[[145 117 123 136 115 132 135]
 [156 107 127 132 126 126 141]] >> 141

[141 131 138 106 146 112] >> 138

[122 101 145 138 143 108] >> 138

[[131 111 137  99]
 [130 126 130 128]
 [125 138 126 114]] >> 131

[124 155 154  99 116 128 158] >> 154

[117 108 107 139 128 155] >> 128
---
[[152 137 116  98 149 142]
 [152 111 148 140 136 143]] Out: 142

[[150 123 123 139 156]
 [122 116 132 111 119]
 [105 123 115 102 100]] Out: 156

[ 99 145 142 114 122] Out: 122

[[151 125 119 113 126]
 [137 136 116 119 125]] Out: 126

[[135 121 134 141 130]
 [150 145 123 115 133]
 [133 143 119 121 126]] Out: 130

[100 132 108 126 118 118 133] Out: 133

[121 130 129 133 135 101] Out: 101

[[128 128 128 128 128 128 127]
 [124 127 130 129 125 149 128]] Out: 127

[152 115 118 126 105 136] Out: 136
---
[[123 137 132 127]
 [143 136 121 108]
 [105 132 137 144]] gives 137

[[127 129 127 127 132 131]
 [125 129 127 126 152 128]
 [125 131 117 122 131 148]] gives 131

[[123 130 122 130 104 135]
 [133 101 147 113 139  99]
 [119 135 119 136 114 140]] gives 114

[[136 118 153 113 108]
 [134 115 125 114 129]
 [128 117 153 134 132]] gives 134

[[134 107 141 117]
 [134 146 134 143]
 [134 129 129 113]] gives 129

[[130 130 128 144]
 [126 117 129 146]
 [136 130 121 106]] gives 121

[[148 124 128 103 125]
 [129 130 132 127 129]
 [119 135 135 144 126]] gives 144

[[116 115 126 146 112]
 [153 105 121 109 111]
 [115 127 145 136 134]] gives 136

[[147 127 132 122 125 123 149]
 [131 128 130 127 126 125 136]
 [139 126 132 126 128 137 142]] gives 137

[[129 128 126 128 126 128 130]
 [127 127 124 134 128 131 151]
 [129 128 128 126 127 128 126]] gives 128
---
121,129,146,136,135,104 value 104, 121

122,124,128,128,126
124,127,125,129,126
130,107,134,107,158
value 126, 130

155,122,120,131
158,123,120,123
107,137,126,127
value 131, 107

122,107,149,124,123,130,127 value 127, 122

138,115,101,106,128 value 128, 138

132,136,142,151 value 151, 132

129,126,127,110
128,131,126,128
127,127,128,105
value 110, 127

116,120,104,140
131,141,134,128
value 140, 131
---
[157 132 120 129 135] gives 129
[151 128 110 139 123 126 142] gives 126
[107 101 108 108 108 103  98] gives 103
[117 123 133 122 146 156 146] gives 156
[119 145 111 151] gives 111
[153 146 139 134 124 128] gives 124
[153 124 119 147] gives 119
[132 136 114 129 154] gives 129
---
[[ 99 129 134 132 121]
 [148 128 115 136 125]] gives 134

[103 116 123 112 145 119] gives 119

[[124 132 114 113 119 116 130]
 [130 125 154 139 138 121 128]] gives 138

[133 127 120 154 150 101 143] gives 143

[[128 116 132 128]
 [130 151 134 112]] gives 132

[153 117 115 156] gives 117

[128 151 135 127 109 127] gives 128

[130 133 121 138 157 130] gives 133
---
(156, 129, 106, 143, 122, 126) yields 129
((121, 135, 137, 125, 119, 135), (115, 142, 146, 122, 109, 142), (121, 148, 149, 125, 103, 138)) yields 148
(103, 127, 129, 134, 122, 128) yields 127
(106, 141, 116, 130, 143, 135) yields 141
((126, 156, 127, 117, 130, 131), (120, 146, 128, 114, 137, 124)) yields 146
((129, 100, 139, 129, 152, 157), (128, 129, 119, 137, 153, 135)) yields 129
---
[[106 124 110 104]
 [ 99 130 113 111]
 [148 133 135 143]] --> 113

[[127 133 135 136 117 121 147]
 [123 141 132 149 128 131 135]] --> 131

[[119 137 119 116 109 141 138]
 [101 133 138 152 117 114 114]
 [128 128 127 128 128 128 128]] --> 114

[[129 130 116 107 144]
 [129 138 123 101 147]] --> 101

[[110 131 122 118 130 150]
 [113 120 136 114 132 132]] --> 132

[[106 132 136 149 121 115 117]
 [105 133 136 149 120 116 116]
 [121 135 121 119 113 138 137]] --> 116

[[133 147 118 133 125]
 [106 118 147 154 103]] --> 154

[[148 117 138 136 128]
 [150 117 139 136 128]] --> 136

[[143 146 134 143 152]
 [121 120 125 121 117]
 [118 116 124 118 112]] --> 121

[[131 135 132 130 139 138 152]
 [146 140 131 132 135 142 148]] --> 142
---
[106 104 118 150]
104
[121 108 146  99]
108
[137 152 117 137]
152
[125 146 149 156]
146
[100 119 144 116]
119
[107  98 147 156]
98
[153 142 103 150]
142
